Each row below is a small network's average activation on inputs in which a field has the value named, seen along a few directions.
Related values have similar rows: they may be neighbours, one step apart, or belong to one group.
In the rows, zero is written as 500.
Random noise pushes rows far along 7 fixed directions. That doesn't count. These rows show it; they differ only by the noise:
[428 470 422 514 699 523 545 735 413 563 513 415 416 516 413 364 424 343
 592]
[399 439 455 442 494 472 487 482 455 550 387 443 320 546 630 542 584 683
 497]
[406 461 425 582 508 403 459 639 596 448 431 403 456 373 524 633 477 630
 467]
[256 273 532 341 661 563 551 624 495 502 453 498 554 590 546 497 527 520
 363]
[458 348 618 555 395 421 417 410 650 416 475 700 738 557 613 552 525 529
 263]
[573 385 627 617 457 173 505 391 546 643 506 458 422 459 698 559 517 472
 560]
[549 453 483 673 415 330 400 523 541 505 550 452 535 323 434 514 445 436
 483]
[531 514 435 683 572 274 503 650 527 578 475 345 335 355 536 560 415 488
 658]
[664 503 482 671 398 423 372 352 338 620 533 627 454 524 462 293 453 355
 566]


Field D:
d14: [625 344 600 562 477 485 507 411 591 491 534 750 765 553 559 513 381 350
 404]
d10: [443 283 703 481 570 318 485 451 545 577 545 424 624 307 652 783 410 584
 389]
d2: [533 577 397 562 627 621 464 488 347 533 402 650 421 648 428 328 405 583
 679]
d9: [421 501 537 620 850 325 731 612 655 475 336 576 517 594 738 662 327 602
 650]
d3: [644 491 497 379 524 605 566 334 233 700 477 616 269 732 573 302 580 415
 716]
d6: [378 455 386 354 567 607 580 602 478 455 439 384 393 495 454 608 560 624
 596]
d15: [572 601 649 552 495 469 558 299 509 565 480 687 563 633 728 555 431 514
 491]
d5: [528 539 671 539 665 355 758 604 715 494 623 431 589 482 649 559 422 325
 519]
d13: [393 447 467 489 581 504 540 691 636 387 445 312 432 287 545 764 426 758
 418]
d11: [659 658 348 691 491 361 552 643 612 459 579 293 442 242 325 606 417 366
 711]
d12: [379 463 317 559 607 553 435 628 351 515 385 449 317 432 467 510 440 661
 586]
d4: [497 592 572 238 474 576 516 257 274 713 402 447 231 721 602 379 725 654
 671]
d7: [408 496 467 646 559 338 465 494 526 504 421 459 602 252 424 772 326 687
 525]
d1: [596 395 565 538 521 441 596 532 601 522 715 462 718 388 352 490 425 159
 472]
d8: [555 668 512 403 504 573 453 569 404 532 511 453 373 565 447 451 544 491
 610]
Each value of D is a pair of two hidden parts, and every pair occurs once (5 first parts, 3 second parts).
Changing only the second part turns d5 into d1. d2 has the same second part as d5; what does that change turn d2 into?
> d6
Changing only the second part turns d14 into d10. d3 has the same second part as d14; what does that change turn d3 into?
> d8

Field Y:
y11: [546 501 761 395 692 278 741 374 422 754 492 421 317 661 842 581 518 449
 690]
y4: [234 390 400 363 723 619 484 518 153 711 395 308 233 420 398 380 432 710
 611]
y9: [367 594 363 532 341 787 286 767 657 158 469 568 644 435 349 511 576 656
 239]
y2: [335 299 433 443 603 582 499 619 472 497 419 367 481 344 481 712 370 689
 398]
y8: [658 496 479 641 267 424 355 287 415 454 685 559 600 308 310 311 450 335
 386]
y1: [649 561 492 499 419 512 594 334 527 511 524 488 393 689 596 343 666 397
 588]
y7: [504 681 550 342 669 518 690 670 617 518 336 526 342 877 715 476 663 518
 615]
y12: [668 677 622 516 180 524 476 218 660 296 555 747 709 674 521 460 646 534
 400]
y5: [614 661 432 451 297 348 577 717 721 387 651 178 428 414 458 499 717 235
 546]
y6: [651 711 541 487 309 526 599 519 701 438 730 342 559 403 382 493 619 201
 531]
y3: [663 682 561 746 468 263 362 534 491 629 605 428 430 462 481 415 459 276
 650]
y10: [490 537 581 179 576 672 640 570 580 452 635 409 646 533 391 459 596 372
 440]
Each value of Y is a pair of two hidden parts, and every pair occurs once (6 first parts, 2 second parts).
Changing only the second part turns y3 into y7. y11 has the same second part as y3; what does that change turn y11 into?
> y10
Changing only the second part turns y5 into y9. y12 has the same second part as y5; what does that change turn y12 into?
> y4
